Each row below holds a small network's activations on one input, seen along a few directions.
Each table varies a few parts of the input and shows all the possible inputs, shuffled.
A made-up example of a description, with smaller parts first: one of 3 separate values, together with either a single point or one of 9 places around a ring or (one of 5 places around a ring, together with one of 6 places along a line).
Shared parts are said once, and a part with two or three values counts as separate values.
(in the rows, 128 means zero)

Other details of the inputs shift rows strongly along two fixed directions, in all tables alike. That doesn't count.

Rows:
r1: [117 127 141 154 134 213 130  72 169 194  69 153 111]
r2: [122 144 151 159 135  74 133 120 105 121 151 126  76]
r3: [126 187 181 178 131 130 160  83 141 171 133 152 129]
r4: [120 182 167 167 124 101 152 100 130 158 115 136 127]
r5: [115 142 174 164 119  64 121 137 107 104 135  94 107]
r6: [147  84 126 120 114 118  91 146 105 100 152  94 164]
r7: [159 153 128 132 143  71 145 145  91 116 191 123 122]
r8: [138 132 177 179 129 136 121  94 117 174 135 115 121]
r9: [151 158 116 135 149  68 147 128  95 144 163 131 105]
r10: [107  95 118  88 108 152 110 178 189  31  86 107 135]
r11: [103 105 123  62  95 149 102 216 208  54 100 130 156]
r12: [122 118 125 118 112  95 124 175 129  40 166 111 123]
r13: [136 105 125 116  92  92 110 172 132  79 120  75 170]
r14: [156  92 105  73 112 176 103 151 157  86 112 124 191]
r15: [142 120 103 109 134 109 144 167 117  82 172 121 129]
r16: [103 123 115 105 132 230 146 124 189  95  93 181  99]
r17: [129  86  96  82  94 158 110 173 185  63  87  96 178]
r18: [132 150 150 154 121  68 149 140 105 101 183 121 118]
r19: [123 123 115  81 101 124 121 180 189  34  96 108 166]
r20: [120 134  96  75 107 139 134 175 167  42 104 140 140]
r21: [115 149 137 161 128  72 137 119 106 124 157 126  90]
r22: [114 143 160 168 116  57 123 131 115 110 147  93 119]
r23: [143 133 138 151 156  97 137 132  84 131 179 127  86]
r24: [149 156 117 128 140  57 142 147  83 122 165 120 114]
r25: [120 118 133 116 134 211 113  96 160 236  88 188 133]
r26: [102 147  91 137 157 213 163  86 140 186  95 191  83]
r27: [129 135 167 176 125 123 118  95 110 178 112 111 113]
r28: [134 133 125 133 142  81 133 115  71 157 152 111 131]
r29: [127 147 121 157 156 143 153 104 104 163 164 156  90]
r30: [105 173 161 154 138 126 146 111 139 205 139 188  82]
r31: [161 129 141 139 127  76 110 106  92 167 140 108 153]
r32: [119 142 151 153 126  64 129 137  94 101 152 116  83]
r33: [106 137 130 157 123 212 135  74 160 195  71 154 124]
r34: [125 105 114 107 107 223 133 130 196 115  84 139 171]
r35: [131  66  99  77 113 179  85 155 143  83  81 112 154]
r36: [150 120 133 110  95  76 103 172 129  76 123  75 175]
r37: [118 155 162 169 120  67 144 120 124 133 139 107 126]
r38: [100 150 164 162 137 214 153  80 177 161  90 172 103]
r39: [144 130 137 137 145  95 136 114  79 151 179 115 138]
r40: [121 172 130 132 136 195 170  94 171 145 115 194 114]
r41: [127 129 122 145 156 110 126  92  85 177 148 127 110]
r42: [127 111 107 124 131 203 132  79 152 192  82 159 146]
r43: [140 112 133 130 153  71 108 128  71 131 160  97 109]
r44: [138 143 111 144 147  72 151 129  92 145 165 126 100]
r45: [120 125 112 106 106  75 133 181 126  47 141 109 130]
r46: [156 109 145 143 120  93 113 123  88 142 166  99 163]
r47: [124 157 176 174 118  84 149 122 122 125 159 112 136]
r48: [139  98 137 127  99 111  98 166 134  73 146  78 164]
r49: [140 108 105  82 101 158 110 159 187  79  83 109 177]
r50: [146 116 100  73 128  90 112 166 104  80 137 100 160]
r51: [125  77  79  60 130 187 107 166 148  58 126 120 159]
r52: [128 148 125 161 168 133 151  90 102 187 138 159  63]
r53: [143 118 148 140 156 102 118 115  73 145 172 112 113]
r54: [112 125 113  90 151 196 124 119 154 203 106 184 122]
r55: [127 142 171 153 121 124 113 121 139 215 127 140 130]
r56: [125  72  86  80 106 175  89 154 143  85  89 113 166]
r57: [119  95  73  39 126 168 113 218 181  73 116 156 130]
r58: [122 152 128 161 164 136 152  94  93 184 132 159  65]
r59: [109 148 162 169 112  61 125 135 106 108 141  94 119]
r60: [ 95 148 147 155 127 210 151  90 181 147  97 166 121]
r61: [124  88  85  83 112 213 118 127 164 126  67 144 169]
r62: [108 142  88 137 161 208 161  82 148 187 102 189  82]
r63: [142 108 137 155 126  87  99 105  83 163 145 100 136]
r64: [148 159 143 141 159 134 147  78  96 194 156 150 132]
r65: [153 137 125 117 144  57 122 127  81 137 162 103 138]
r66: [123 154 137 155 127  67 151 122 111 129 156 129 102]
r67: [136 145 119 109 116  69 132 162 134  66 145 120 127]
r68: [128 120 119 128 141  85 113 127  70 133 154 103 124]
r69: [156  99 161 150 129  91  92 125  76 135 163  92 138]
r70: [111 145  85 121 150 206 173 100 149 173  94 188 101]
r71: [101 163 138 170 132 118 151  95 113 154 132 154  82]
r72: [139  95  92  82 130  91 115 163 110  84 144  95 153]
r73: [114 133 140 129 102  83 133 165 138  72 123  95 147]
r74: [132 129 152 172 116  84 112 112 109 154 138  90 131]
r75: [135 156 146 147 128 216 149  73 176 193  91 166 150]
r76: [134 102  87  70 115 220 114 124 174 125  58 153 175]
r77: [139  56  98  73 114 159  79 165 147  69  94 100 158]
r78: [116 118 112 115 157 192 129  93 119 168  95 156 105]
Each input here is: one of 6 places around a ring, together with either a single point or (one of 3 separate values, together with one of 4 places along a line).
The inputs of r4 and r50 match in every part but the place on the ring of 6. If r37 is changed in the same way as r4 into r50, which row does it become?
Answer: r72
The inputs of r33 and r56 match in every part but the place on the ring of 6. If r74 is changed in the same way as r33 into r56, which row does it become?
Answer: r63
Which other rows agree with r67 in the place on the ring of 6? List them by row number.
Answer: r2, r12, r16, r18, r20, r21, r30, r32, r40, r45, r66, r71
Which other rows does r56 become when the place on the line of 4 takes its other values? List them by row number.
Answer: r35, r61, r76
Which other rows agree with r70 in the place on the ring of 6? List them by row number.
Answer: r7, r9, r15, r23, r24, r26, r29, r44, r52, r57, r58, r62

Rows:
r79: [ 97 191 110 108 129 172 181 119 189 142 111 201  78]
r80: [127 106 128 152 158  31 111 119  27 165 179  84  96]
r81: [144 140 133 103 153 198 126  98 158 203 100 179 130]
r82: [114 118 121  87 100 151 121 150 194  95  59 128 178]
r83: [138 123  76 123 157 211 159  70 115 185 110 166 127]
r84: [157 113 178 166 152  43  90 127  54 154 181  87  97]
r85: [149 133 172 186 109  60 123 116  80 140 197  78 156]
r86: [116 148 140 156 126 199 150  69 166 145  71 144 157]
r87: [114 102 142 114  84  88  85 177 131  43  96  58 148]
r88: [127 203 152 197 151 110 200  82 108 155 168 175  63]
r89: [129 160 176 182 129 111 143  96 121 239 146 143 137]
r90: [154  91  60  55 122  75  96 203 109  76 139 103 163]
r91: [113  63 130 110  94 109  81 200 139  52 137  72 159]
r92: [159  98 110  88 127 189 111 126 142  87 123 139 158]
r93: [ 83 129  94  94 127 172 141 169 186  40 104 163  73]
The inputs of r93 and r88 match in every part but one. If r91 is changed in the same way as r93 into r88, which row does it become?
Answer: r85
What do these inputs look like to the network?
Answer: one of 3 separate values, together with either a single point or one of 4 places along a line
Which other rows does r80 become when the choice among 3 separate values takes its other values? List them by row number.
Answer: r83, r90
